Each row below holds a small network's activations on one input, seen along a few directions.
In each table, some parts of the input vary, and every possible input appears once, in random order.
A made-up example of a description, with smaller parts first: one of 4 places along a line, together with either a single point or one of 11 places around a ring or (one of 3 separate values, together with one of 5 places around a ring).
Shared parts are said once, and a part with two or three values counts as separate values.

Other details of the inputs shift rows strongly along three fixed directions, in all tables alike. That doesn't count.

A family of inputs:
row 1: [-3.35 -6.55  1.14  1.74 -0.51  0.95  2.61 -1.04  3.19 -1.15  4.41 -1.19]
row 2: [-4.76 -0.61 -2.30  0.91  7.70 -6.07  0.19 -6.41 -2.09  7.35  3.61  4.84]
row 3: [-0.13  4.30 -4.05 -3.44 -0.85  1.49  1.41  1.40 -0.59 -1.67 -5.17 -0.79]
row 4: [ 0.29  4.08 -0.42 -2.17  4.59 -2.64 -3.08 -4.38 -5.29  4.42 -2.04  3.73]
row 5: [-2.19  5.63 -4.00 -3.41 -0.57  3.62  2.88  3.30  2.17 -2.52 -4.68 -0.76]
row 6: [-0.51 -4.88  3.62  3.04  0.05 -4.62  0.92  1.01  1.49  0.66  4.52 -0.11]
row 7: [ 5.50 -4.56  7.80  3.85 -5.08 -1.59 -3.60  1.62 -1.22 -0.11  1.46 -1.22]
row 8: [-6.77 -5.68 -2.64  2.38  4.80  0.51  5.49 -1.65  5.50  1.30  7.14  1.51]
row 9: [ 1.58 -5.14  0.35  0.45 -6.13  0.84  0.47  1.18  1.81 -1.58 -0.82 -0.95]
row 10: [ 3.49  3.55 -0.65 -2.99 -1.42 -2.26 -4.65 -1.84 -6.19  1.91 -5.79  0.73]
row 11: [-0.40 -5.87  3.26  1.53 -0.95 -0.87 -1.87 -3.14 -0.87  0.80  2.64 -0.32]
row 12: [ 3.76 -1.61  3.74 -1.18 -6.55  2.56 -3.01  1.49 -1.09 -2.04 -3.90  0.00]
row 13: [ 1.00  3.43 -0.77  0.41  5.75 -6.13 -1.70 -1.25 -2.22  3.96  1.91  1.27]
row 14: [-2.86  4.23 -5.48 -2.29  1.99  5.38  3.68  2.93  3.97 -2.81 -1.26 -1.07]
row 15: [-3.28  4.16 -4.15 -2.95  1.24  4.43  5.09  2.49  3.60 -2.91 -2.20 -0.08]
row 16: [ 0.25  4.43 -2.69 -1.59  4.53 -3.77 -3.57 -4.41 -4.66  5.93 -1.67  3.54]
row 17: [-0.51  4.26 -1.88 -0.68  1.50 -0.21  3.23  5.10  3.03 -3.05 -0.74 -1.93]
row 18: [-0.08  5.55 -1.08  0.12  3.44  1.10  3.30  3.37  1.51 -1.26 -0.18 -1.27]
row 19: [-1.90 -0.44 -0.80 -0.77 -0.50  3.45  1.41  1.86  2.31 -1.96 -0.11 -0.61]
row 20: [ 1.73 -6.78  1.81  1.14 -6.48 -0.55 -0.68  0.15  0.68 -0.92 -0.39 -0.51]
row 21: [ 3.08 -6.53  4.96  0.50 -8.07 -1.58 -3.51 -0.07 -2.57 -0.57 -2.13 -0.65]
row 22: [ 1.08  6.22 -2.83 -1.56  0.72  0.86  2.25  5.61  2.78 -3.53 -2.31 -2.40]
row 23: [ 3.46 -1.91  3.45 -0.93 -5.95  2.90 -3.70  0.92 -1.40 -2.97 -2.93 -2.74]
row 24: [-6.61 -6.91 -0.73  2.59  4.31 -0.76  4.30 -2.34  3.99  2.02  7.46  1.80]
row 25: [ 5.05 -3.03  4.71 -0.14 -6.55  1.93 -6.31  1.01 -2.65 -0.69 -2.47 -0.63]
row 26: [-0.43 -5.80  3.20  3.57 -0.34 -4.01  1.49  1.61  3.09 -0.02  5.08 -0.42]
row 27: [ 3.95  8.69 -0.54 -1.17  2.37  0.34 -1.29  2.62 -2.11  0.24 -2.94 -0.99]
row 28: [ 3.56 -1.74  5.19  2.57 -4.10  0.88 -0.17  3.97  1.28 -2.21  0.61 -2.20]
row 29: [-0.43  2.96 -2.08  0.72  6.24 -2.98 -2.18 -5.94 -4.65  4.23  2.10  2.19]
row 30: [-0.36  0.96  0.37  1.38  5.68 -4.26 -3.43 -6.95 -5.97  4.73  2.50  2.52]
row 31: [ 1.26  5.66 -2.14 -2.67  4.03 -0.88 -3.89 -3.69 -4.91  2.47 -2.49  0.22]
row 32: [ 0.89  4.90 -3.18 -2.95 -0.17  3.38  0.70  1.35  0.64 -1.14 -3.59  0.59]
row 33: [ 3.03  0.69  1.48  0.06 -5.53  4.01 -1.67  1.85 -0.54 -4.52 -2.66 -2.62]
row 34: [-7.47 -7.09 -3.36  3.47  4.25 -2.46  6.25 -3.04  6.19  3.33  7.75  2.92]
row 35: [ 0.18  7.55 -1.72 -1.26  1.80  3.03  3.88  5.47  2.02 -3.26 -2.16 -2.35]
row 36: [-3.06  4.87 -4.65 -1.13  1.74  4.79  4.94  1.84  2.86 -4.37 -0.83 -2.06]
row 37: [ 1.35 -5.11  4.00  1.41 -4.06 -2.33 -3.63 -1.76 -1.65  2.28 -0.28  1.75]
row 38: [ 0.93 -5.46  4.82  2.43 -4.79  0.76 -1.54 -0.64 -0.92 -2.19  1.67 -1.28]
row 39: [ 3.43  3.70  1.07 -2.09  2.28 -3.27 -6.52 -4.81 -7.40  5.05 -3.17  3.72]
row 40: [-3.72 -4.10 -2.83  1.11 -0.44  4.04  5.53  1.20  6.90 -3.21  4.03 -2.15]
Each input here is: one of 5 places along a line, together with either one of 2 separate values or one of 6 places along a line.
Changing only the place on the line of 5 turns row 23 into row 40. The same change can be made to row 12. Which row results?
Answer: row 32
Change only the place on the line of 5 in row 34. List by row number the other rows that result.
Answer: row 2, row 5, row 16, row 37
Change only the choice among 2 separate values in row 17. List by row number the other rows that result.
Answer: row 18

A family of inputs:
row 41: [-1.52 -2.03 -1.06  0.46  4.29 -4.74 -2.15 -4.78 -2.26  5.94  1.46  2.77]
row 42: [-3.98  2.35 -3.18 -0.66  6.09  0.61  4.05 -1.75  1.09  0.21  2.80 -0.96]
row 43: [ 2.40 -1.26  4.40  1.89 -5.01  0.94  1.61  6.46  3.97 -4.20  0.36 -3.26]
row 44: [ 2.29  1.18  0.89 -0.17 -2.02  1.16 -3.03 -1.28 -2.66  1.41 -1.37  0.82]
row 45: [-4.72  3.43 -6.43  0.47  6.23  1.68  5.30 -1.84  3.62 -0.47  2.88  0.81]
row 46: [ 0.19  6.94 -4.00 -3.87  6.19 -0.71 -1.97 -1.59 -3.12  2.96 -2.67  2.26]
row 47: [-2.22 -8.43  1.61  2.75 -3.43 -1.82  2.77  0.43  2.87 -1.12  3.46  0.13]
row 48: [ 7.64 -0.25  7.28  1.56 -5.47 -2.36 -6.93  3.61 -3.55 -0.58 -2.02 -1.96]
row 49: [ 0.23  3.61 -0.88 -1.34  1.13  2.83  1.16  1.01 -1.08 -2.36 -1.73 -2.15]
row 50: [-4.08 -6.19 -0.59  2.10 -0.77  0.08  4.74  0.25  4.62  0.04  2.60  0.74]
row 51: [ 1.90 -0.15  1.59 -1.64 -2.65 -3.35 -3.36 -1.02 -3.67  0.99 -2.64  0.22]
row 52: [ 0.13  7.04 -3.63 -0.09  3.34  0.75  4.55  4.54  3.56 -1.84 -0.09 -1.40]
row 53: [-3.36 -5.77  1.19  2.62 -1.65  2.22  3.26  0.51  3.46 -0.86  3.71  0.37]
row 54: [-0.32 -5.07  0.54  1.06 -2.00 -3.09 -1.18 -0.70 -0.02  0.84  1.82  0.29]
row 55: [ 2.00 -3.64  2.22  2.12 -2.56  1.57  0.02 -0.93  0.20 -1.46  1.97 -2.00]
row 56: [-1.07  0.43 -0.49  0.82  6.28 -4.25 -4.45 -6.39 -4.59  4.97  2.64  2.65]
row 57: [ 1.36  0.41  0.16 -0.22  4.62 -4.67 -3.35 -5.54 -4.56  6.13  1.33  4.43]
row 58: [-0.25 -6.17 -0.21  1.48 -6.63  1.28  3.79  2.97  5.17 -3.78  1.38 -1.51]
row 59: [-1.76 -7.21  1.68  3.08  0.98 -0.55  1.01 -2.24  1.64  0.64  5.93 -1.10]
row 60: [ 1.70  8.11 -2.96 -4.09 -1.33  5.48 -2.32  3.24 -1.49 -2.27 -6.32 -1.65]
row 61: [ 3.27 -1.98  1.99  0.39 -2.61 -2.82 -3.92 -2.61 -3.27  3.26 -1.98  1.55]
row 62: [ 3.48  6.78 -0.29 -5.49 -3.21  4.10 -1.91  3.95 -1.27 -3.34 -7.69 -0.98]
row 63: [-3.58  3.07 -4.95 -2.57  0.28  3.44  5.66  3.04  5.17 -2.78 -2.71 -1.32]
row 64: [ 1.46  0.65  3.01 -1.24 -2.68  0.80 -4.01 -0.73 -3.26  0.94 -2.13  0.38]
row 65: [-1.25  2.40 -0.64  1.54  1.56  0.88  4.97  5.09  4.25 -2.68  1.36 -1.68]
row 66: [-3.18 -0.71 -0.70  1.70  5.40 -2.48  0.14 -4.64 -1.50  2.51  3.31  2.55]
row 67: [-0.16  5.24 -2.41 -2.94  2.41  1.58  0.79  1.01 -1.00 -0.24 -3.36  1.28]
row 68: [ 3.41 -2.76  5.86  0.28 -6.77  1.44 -5.22 -0.07 -2.31 -2.84 -2.30 -1.26]
What is each input in this table made of?
Answer: one of 4 separate values, together with either a single point or one of 6 places along a line
Changing only the choice among 4 separate values turns row 46 into row 57. The same change can be made to row 60. Which row results?
Answer: row 44
Which other rows agree with row 49 in the choice among 4 separate values? List them by row number.
Answer: row 47, row 50, row 53, row 65, row 66, row 67
Which other rows agree with row 62 in the choice among 4 separate values? List them by row number.
Answer: row 42, row 43, row 51, row 63, row 64, row 68

A family of inputs:
row 69: [-1.34  6.38 -4.16 -2.17  4.62  2.24  2.46  0.10 -0.51  0.16 -1.34  0.89]
row 70: [ 0.96  2.29 -0.08 -2.40  0.35 -2.17 -4.46 -3.78 -6.12  2.74 -3.52  1.07]
row 71: [-3.18  1.06 -1.81 -0.50  1.91  3.25  4.16  1.46  2.85 -1.11  0.66 -0.56]
row 72: [-1.26  5.49 -3.50 -1.71  4.80 -0.49  1.50 -1.09 -0.30  2.09 -1.37  2.60]
row 73: [-1.45 -1.98 -0.36  2.01 -2.31  3.56  3.96  2.25  4.53 -4.30  2.15 -1.85]
row 74: [ 0.31  4.29 -1.48 -2.72  0.19  4.13  0.17  2.85  0.42 -2.53 -3.05 -0.98]
row 75: [ 4.39 -1.13  3.66  0.50 -4.06 -1.51 -2.51  0.53 -2.51 -0.93 -1.37 -1.22]
row 76: [-1.42 -4.09  0.08  2.71  1.02 -2.75  1.27 -0.41  2.08  2.31  4.25  0.86]
row 77: [-1.66 -3.24  0.55  1.49 -3.32  4.40  3.13  3.55  5.44 -5.52  2.19 -2.73]
row 78: [ 0.01 -6.36  1.08  1.28 -5.24  1.15  0.66 -0.63  1.53 -1.78  0.49 -0.16]
row 79: [-2.07 -2.91 -0.23  1.82  4.38 -3.58  0.40 -3.76  0.72  5.06  4.19  3.32]
row 80: [-2.90 -4.25 -2.15  1.51  4.83 -4.31 -0.27 -6.70 -1.27  5.57  4.20  2.78]
row 81: [ 3.51  0.52  1.26 -0.25 -2.65  0.10 -1.30  1.99 -0.50 -1.71 -1.90 -2.41]
row 82: [ 0.44  5.90 -2.65 -1.22  2.22  1.98 -0.41  0.33 -0.59 -0.71 -1.36 -1.25]
row 83: [ 1.77 -0.04  2.40  0.25 -0.38 -2.80 -1.70 -0.54 -2.62  0.62 -0.62 -0.81]
row 84: [-2.65 -3.17  1.23  1.43  2.92 -3.24  0.69 -3.05  0.31  4.01  3.24  2.85]
row 85: [ 0.38  5.02 -0.67 -1.14  0.12  2.60 -0.26  1.22 -0.98 -2.43 -2.82 -1.92]
row 86: [ 1.82 -1.00  2.93 -0.48 -1.62 -0.98 -3.42 -0.27 -1.43  1.14 -0.96  1.55]
row 87: [-1.18  5.43 -3.88 -2.19  4.41 -0.28  2.27  1.17  0.55 -1.10 -0.63 -1.05]
row 88: [ 4.16  0.59  3.11 -0.68 -2.00  0.42 -5.20 -0.59 -4.23  1.50 -2.22  0.14]
row 89: [ 2.58 -0.47  3.47  0.49 -3.31 -1.84 -3.22  1.34 -2.55  0.52 -2.28 -0.36]
row 90: [-2.20  0.07 -2.54  1.09  0.70  0.25  4.62  2.26  3.72 -1.12  1.75  0.17]
row 91: [-1.89 -7.29  0.67  0.79 -3.86  0.91  0.81 -0.43  2.75 -1.84  2.01 -0.45]
row 92: [ 2.87 -1.12  3.07  0.11 -3.71 -1.04 -3.34  2.20 -1.31 -0.66 -1.70 -0.48]
What is each input in this table made of?
Answer: one of 4 separate values, together with either a single point or one of 5 places around a ring
Changing only the choice among 4 separate values turns row 90 into row 89. The same change can be made to row 75. Which row results?
Answer: row 83
Which other rows agree with row 92 in the choice among 4 separate values? List them by row number.
Answer: row 74, row 77, row 86, row 87, row 91
Start at row 81 and move only the place on the ring of 5, one step at a time. The first step leads to row 76. Which rows follow, in order?
Answer: row 79, row 88, row 82

A family of inputs:
row 93: [ 1.15  3.46 -0.77 -2.25  1.75 -2.32 -2.94 -2.43 -5.00  1.46 -2.86 -0.06]
row 94: [-2.02  2.29 -2.23  0.11  2.47  2.62  2.78  0.36  2.06 -1.46  1.07 -1.07]
row 95: [ 3.31  1.03  2.78 -1.63 -4.59  2.39 -3.52  1.67 -2.62 -3.16 -4.01 -2.13]
row 96: [ 1.25 -4.41  5.19  1.81 -6.02  2.99  0.97  4.60  3.22 -3.53  0.27 -1.32]
row 97: [ 1.77 -2.12  2.95 -0.01 -2.47 -1.47 -4.00 -1.69 -3.90  0.41 -0.98 -0.58]
row 98: [ 0.33  3.88 -0.54 -1.22  4.70 -5.43 -2.22 -2.73 -4.73  4.64 -1.16  2.62]
row 99: [ 3.61  1.19  3.45  0.34 -0.69 -0.58 -3.54  0.62 -2.09  1.27 -0.77  0.27]
row 100: [ 0.73  4.59 -2.06 -1.59  3.86 -3.39 -2.46 -3.58 -4.92  2.83 -1.82  0.72]
row 101: [ 1.78  3.85 -2.14 -1.08  1.13 -1.35 -0.64 -0.13 -2.03  0.46 -2.05 -0.40]
row 102: [ 4.68  0.29  3.00 -0.36 -4.94 -0.15 -3.82  2.76 -1.64 -0.97 -3.35 -1.13]
row 103: [-4.72  0.40 -4.94 -0.92  4.86  0.86  3.26 -2.85  1.97  2.18  1.76  2.71]
row 104: [ 1.52  2.29  2.22 -0.87 -0.32 -0.91 -1.95  1.25 -2.00  0.30 -2.05  0.69]
row 105: [-4.15 -4.76  0.63  3.00  4.31 -4.91  2.54 -2.51  1.43  4.02  5.92  2.81]
row 106: [-2.62 -2.49 -0.87  1.76  1.54  0.10  2.35 -1.13  2.42 -0.54  3.68 -0.35]
row 107: [-1.37  5.38 -4.11 -0.75  2.99  4.02  4.27  2.81  3.33 -2.53  0.01 -1.40]
row 108: [-1.58 -5.89  3.18  2.21 -0.96  0.64  0.64 -1.18  1.25 -0.55  3.93 -0.57]
row 109: [ 1.30 -3.22  0.97  1.54 -5.51  2.43  1.52  3.54  3.48 -3.87  0.30 -2.55]
row 110: [ 1.75 -0.09  0.42 -2.00 -4.54  2.24 -3.07  0.04 -1.45 -0.56 -4.21  0.31]
row 111: [-0.35 -2.81 -0.12 -0.25  0.73 -2.97 -2.54 -4.72 -2.93  4.23 -0.04  3.15]
row 112: [-2.84 -7.15  1.22  2.16  0.47 -0.08  1.06 -3.53  2.00  2.79  4.65  2.57]
row 113: [-1.56  5.20 -4.19 -1.47  2.85  2.42  4.08  3.50  3.86 -2.02 -0.57 -0.77]
row 114: [ 0.47 -7.76  3.29  3.23 -2.80 -3.09  0.62  0.18  2.38  0.88  3.86  0.20]
row 115: [-2.16  2.58 -3.80 -0.75  1.00  2.03  3.30  1.42  2.59 -2.48 -0.38 -1.80]
row 116: [-0.27  4.28 -3.53 -1.04  0.18  3.91  3.33  3.71  3.32 -3.79 -1.21 -1.94]
Changing only one part turns row 93 into row 108. The same change can be made to row 111. Which row results?
Answer: row 112
What is each input in this table made of?
Answer: one of 4 places along a line, together with either a single point or one of 5 places along a line
Start at row 96 and move only the place on the line of 4, one step at a time. The first step leads to row 104. Which rows follow, in order?
Answer: row 105, row 98
Which other rows agree with row 115 in the place on the line of 4? List them by row number.
Answer: row 97, row 102, row 105, row 109, row 110
